Each row below holds a small network's activations on one input, seen along a few directions.
Each table varies a few parts of the input and shows all the possible inputs, shuffled.
A made-up example of a description, with smaller parts first: one of 8 places around a ring, together with either a single point or one of 11 places around a ring or (one of 3 separate values, together with one of 6 places along a line).
Shared parts are said once, and a part with two or three values counts as separate values.

A family of inputs:
R1: [-40 -26  -9   5 -34 -24  32  -5  28   7 -31  16  14]
R2: [  5 -31  36  18 104 -18 -21 -22   2 -32 -38  -9   0]
R3: [-13  -2  13  -5 -67  12  27  -6  26 -22 -14  -3  12]
R4: [-12  26 -13  35  -1 -16 -22   0 -47 -50  51  32 -39]
R5: [ 35  14  12 -47 -17  19  14  -3  16  20  -1 -26   7]
R6: [-16 -19   1 -48  28  -3 -11  -1  21  41 -35  10  30]
R7: [ -1  39   6  73  -7 -12 -13 -13   4 -30  19   8 -21]
R8: [ -9  -9   8 -44  18 -28  27 -11  19  39 -35  -4  19]
R9: [ 18  14  29 -53 -16   8  22 -12  17  10 -17 -22  18]
R10: [ 42 -14  -4 -43  -2  27   9  10  10  33   9 -19  -3]
R11: [ -9 -50 -19  12 -47  19  -2  15   8  17   7  -9  -7]
R12: [-31 -51 -24   6 -32   1  -6  34  24   8   5  -7  11]
R13: [-11  32 -32  41 -10  10  -8 -24 -42 -26  41  13 -28]
R14: [ 17  44   7 -16  52 -18 -24  -3 -53 -20  51  15 -33]
R15: [ -3 -34   6 -39  22   0  12  15  -6  35  -9  -2  47]
R16: [  4  -3  -5   2 -69  23  19   2  25 -13   2  -7   2]
R17: [ 25  49  35   5  48 -21 -26  10 -34  -8  26  14 -36]
R18: [ 21 -34  -2 -39   5  15  -7  10  -3  50   2 -29  -1]
R19: [  0 -34  -7 -45  21  -2 -11  28  13  42   0 -27  16]
R20: [-33 -50 -10  10 -29   4  17  22   4   2  -4  19  43]
R21: [ -5  -3 -15   7 -54 -10  15   3  25 -14 -40   7  30]
R22: [-47 -36 -16   3 -24   1  -6   6  32   8 -30  31  26]
R23: [ 11 -31 -21   7 -54  31  14  15  20  -1  12   0  -9]
R24: [-11  45 -21  57 -10  21   4  -7 -24 -23  13   1 -28]
R25: [ 26  13   2 -43  -2 -14  11  -3  15  19 -44 -14  35]
R26: [ 18  62  -2   5  43  18   2 -10 -31   7  13 -16 -21]
R27: [ 18  49 -13 -11  43   8 -10 -26 -49   4  40  -4 -21]
R28: [ 27  57  26  21  46 -15 -15 -17  -4  -1  19 -10 -14]
R29: [-22 -49  15  69  52 -16 -18 -18  10 -65 -36  10  -7]
R30: [ -3  32  16  56  -5 -19 -24  13 -27 -37  26  31 -43]
Q: Describe the family of inputs behind these rows.
A: one of 2 separate values, together with either a single point or one of 5 places around a ring or one of 9 places around a ring
Q: Start at R15 and move only the place on the ring of 9, one step at a time. The first step leads to R6. Which rows follow, in order?
A: R8, R25, R9, R5, R10, R18, R19
Q: Which other rows does R22 become when the place on the ring of 9 takes its other values? List them by row number.
A: R1, R3, R11, R12, R16, R20, R21, R23

A family of inputs:
R31: [ -48  -52  -25   43 -109    7   27   10   60  -17  -40   15   22]
R32: [ 19  30  38  28  91 -31 -33 -10 -20 -26   1   2 -23]
R33: [ 14 -10  -6 -71 -56  11  24  23  23  52  -9 -12  34]
R34: [ -4 -63 -19 -30 -50  31  13  28  30  41  -3 -19  24]
R35: [ -4 -65  25 -55  19 -13  12   3  44  23 -59 -11  43]
R36: [ 19 -13   2 -70 -16  16  30  -7  35  43 -43 -30  45]
R37: [ 18  25 -12  35  19  13 -27   0 -46 -25  58   1 -53]
R38: [ 26  80   7  -4  16  -5 -13  -9 -48  -7  58   6 -45]
R39: [-28  33  -8 108 -38  -6  -7 -11 -25 -90  30  38 -37]
R40: [-34 -70 -14 -31  -2  -7  14  13  25  37 -36   0  45]
R41: [ 36  79  17   8  57   1  -6 -30 -33  -5  19 -15 -30]
R42: [-15  25  -4  39  69 -17 -34  -9 -44 -24  23  24 -26]
Q: Describe the family of inputs behind these rows.
A: one of 2 separate values, together with either a single point or one of 5 places around a ring
Q: The inputs of R31 and R39 match in every part but the choice among 2 separate values. If R33 is changed in the same way as R31 into R39, which row does it become?
A: R38

A family of inputs:
R43: [ -9 -65  27 -38  41 -12  22  -6  15  -8 -54  -7  62]
R44: [-24 -30 -38  45 -90  -8  20   9   7 -28   9   9 -14]
R45: [-56 -59   8  56 -49  -1  11  14  51  -9 -23  16  12]
R46: [ 46  21 -13 -45   4  45  25 -11   4  63   3 -59   7]
R47: [ 36  53   9 -23 -63  10  11  31  -1  14  21  -4  17]
R48: [ 40 -11  35 -95  19  -9   2  -4  28  45 -15 -26  -8]
R49: [-11  -5 -39  -6 -79  49   6   6 -15 -12  44  14 -14]
R50: [-25 -60 -10  20   0  -5 -10   1  56  -9 -78   5  37]
R51: [ 31  60  25  86 124 -19 -70  -6 -83 -64  72  12 -80]
R52: [ -4 119  10  64  53 -26 -15 -52 -60 -63  35  32 -59]
R53: [-25 -24 -15 -65  39 -23  -2  18  -4  72 -15   8  40]
Q: Describe the family of inputs behind these rows.
A: either one of 2 separate values or one of 9 places around a ring
Q: Which other rows belong to the same alternative as R46? List them by row number.
A: R43, R44, R45, R47, R48, R49, R50, R53
